[[-15  38 -12  -6  35]
 [ 39 -29  32  17  33]] value 32

[[-672  658   71  534  224 -510]
 [ 473  965   71 -219  -39 -629]
 [-367 -326 -137 -338  673  463]] value -219

[[-161 -238 -588  555]
 [-238 -282 -658  609]
 [-209 -263 -637  591]] value -282

[[  3  12 -29  16  -9  29   8]
 [ 41  19  31 -33  15  12  -5]
 [ 23  16  15 -10   9  13   0]] value 15

[[5 4 3 2 7 7 2]
 [3 4 3 4 2 7 5]] value 2

[[ 17  -2 -13  21 -29]
 [-22  20  19  21  26]] value 19

[[81 24 45 37  9 49]
 [26 69 63 36 70 36]] value 36

[[  82  201 -213 -525 -246 -562]
 [-380  -45 -198  613 -528  622]] value 613

[[  8  17 -30  23]
 [ 16  18 -30 -17]
 [  6  16 -24  28]] value 18
---
[[ -83   12   19  -84]
 [  72  -71 -102    4]]: 12

[[-80  58  31  26 -92  17  -8]
 [-42  69 -86  -1   7 -51  14]]: 58

[[  8  33  20   2  -8  -7]
 [ 51   6  78  25 -84  91]]: 33

[[  8 -11 -13   6 -68  81 -31]
 [ 43 -27  14  62  -6  -2   8]]: -11

[[15 78  7 95]
 [10 73 16 62]]: 78

[[  2   1  -3  -3   2  -3]
 [-29 -82 -47  98  45 -44]]: 1

[[  2   2   0  -2   3   0  -3]
 [-25  -1 -10  33  -3  77   0]]: 2

[[ 29 -82 -23 -58  52]
 [ 16 -16 -23 -20 -38]]: -82
---
[[65 23 42 51 49]
 [50 43 46 48 47]
 [80  2 34 53 51]]	65, 51

[29 49 34 87 73 20 50]	29, 50

[ 574 -574 -311 -433 -520 -184]	574, -184

[728  93 164 875 712]	728, 712

[[5146 7757 2743 2284 2512]
 [5856 6940 2643 2356 2654]
 [7991 3209 2422 2399 4392]]	5146, 4392

[[3329 5098 6179 2793 6108]
 [4472 1791 7943 8758 3919]
 [3716 4882 4796 1142 2839]]	3329, 2839

[[-35 -29  18  -8 -18   4]
 [-22 -29 -47 -38 -16 -11]
 [ 26   6  11  -3  -3   5]]	-35, 5

[190 223 195  41 154 239 124]	190, 124

[[ 55  78 138  66  65  35]
 [140  19 202  23 171  47]
 [ 86 245  21 179  94 156]]	55, 156
---
[ -90   -4  -11   22 -101   -1  -99] -11

[ 24  31  55  48   4 -50  75] 31

[[-51  47   5  -6   9  17 -33]
 [-19  25  10   9 -10  21  -5]
 [-52  -3  13  11 -31  38 -75]] 5

[-44 -70  90 -99  16  48 -15] -15

[ 83  -8  58  16 103  14  87] 58

[-88 -32   1  33 -20] -20

[-65  76  49 -26  90] 49
---
[198  19 239 201] yields 19
[8 5 2 3 1 3] yields 5
[-589  742 -626 -581 -267  194] yields 742
[97 54 39 48 41 53 23] yields 54
[8886 2330 3657 9233] yields 2330
[5459 5868 5977 2423 8857 3804] yields 5868
[3105 8730 6722 3575 9905] yields 8730
[ -4  10 -35  36] yields 10
[94 22 75 70 98] yields 22
---
[-85 -26 -28   4] => -85
[ -5 -87   3 -62  -8] => -5
[ 30 -92 -39   6 -11] => 30
[  9 -78  21 -18 -92  43 -79] => 9
[ -4 -30 -57   0  88 -17 -69] => -4
[  1 -28 -95 -81  31] => 1
[ 40  24 -76  90  61  50] => 40
[ 48 -80  37   2  18  50] => 48
---
[223 211 168 176   7 183  86] 86
[345 244 435 805  48 525] 525
[42  9 86 46] 46
[-232 -180 -534 -434  648] 648
[5184 8859 6707 5478 1596] 1596
[-35  37 -22 -37  -7] -7
[896 596 718 408  57 259 246] 246
---
[[-15 -87 -48 -20  21 -86]
 [  4 -14  74  11  16  16]
 [-57  25   5 -72 -81   0]] gives -14

[[ -76  -67  -73 -105  -63  -13]
 [ -50   -3   -7  -63    0  -53]] gives -3

[[ 27  -2  33 -81 -66]
 [ 16 -31  21  -1 -11]
 [ 59  29  47  83  -8]] gives -31

[[ 10  52  48   2  84]
 [-51  28  18 -23  17]] gives 28

[[ 59  15  10  37  85  61]
 [-54   0  17  19   0  20]] gives 0

[[-27 -35  21 -14 -27 -24 -33]
 [  6 -21   8 -78  37 -48  -1]
 [ -2  -3  -5   0  -8  -4  -4]] gives -21

[[ 56  46  11 -54]
 [ 19  58  -2   2]
 [ 23  18 -96 -23]] gives 58
---
[ 222  994  432 -687] out -687, 222

[-307 -571 -627  668] out 668, -307

[ 341 -651  490   34  324  973] out 973, 341

[492 331 869 957 115] out 115, 492

[[12 39 60 60 85 64]
 [12 55 60 62 83 64]] out 64, 12

[288   7 426 545 607 828] out 828, 288

[[  8 -40 -18  -6  -9 -25 -36]
 [  5 -33  -9 -13  30 -31 -11]] out -36, 5

[116  54 126  87 216] out 216, 116
---
[[ 61 -35  21 -32  62 -78   0]
 [ 27  -4  -7  26  -5 -17  28]
 [ 41 -25  23 -34  45 -86  85]] -5

[[-10  59 -25 -76   0   8]
 [ 61  -1  42 -48 -36 -55]
 [-17  19 -26  10 -16  13]] -48

[[  93   -1 -105 -105]
 [  48   -4  -79  -79]
 [ -19  -67  -16  -16]] -4

[[ -6 -37  49  85]
 [ 34  -5   2  51]
 [ 21 -38  60  78]] -5

[[ 11  53  70 -51  75]
 [ 26  42  58 -40  57]
 [-42 -26 -48  53 -18]] 58

[[ -2  27  27 -26  24 -27  69]
 [ 24 -11 -41  65 -10  87   0]
 [-30 -57 -93  93 -78  37 -46]] -10

[[-70  20  93  48]
 [-55  33  75  44]
 [-41  27  81  35]] 33
---
[[349 205 791 123 951]
 [443 338   8 377  91]] value 951, 8

[ 5  8 50 50 52 58 88] value 88, 5

[91 24 90 43 33 55] value 91, 24

[[ 29  22  24   5]
 [ 17  27  24   9]
 [  1 -11 -26  48]] value 48, -26

[-38   6  29  -3 -35 -26] value 29, -38

[88 83  1 46] value 88, 1

[[193 197 176 199]
 [187 234  98 184]
 [210  67  62 218]] value 234, 62

[-34  25   1   9 -35  -3] value 25, -35

[[170 175 181 146 237 125 190]
 [144 118 234 122 188 130  23]] value 237, 23

[134 100 200  62  72 210 204] value 210, 62
---
[-29 -82  98  15]	98, 15

[ 19 -33   0 -17 -85]	19, 0

[ -5 -43  51 -76]	51, -5

[ 59 100 -72 -10 -43]	100, 59

[ 90  25 -40 -68 -31]	90, 25

[[  39 -100   90   14    4]
 [  30   10  -43  -80   22]]	90, 39
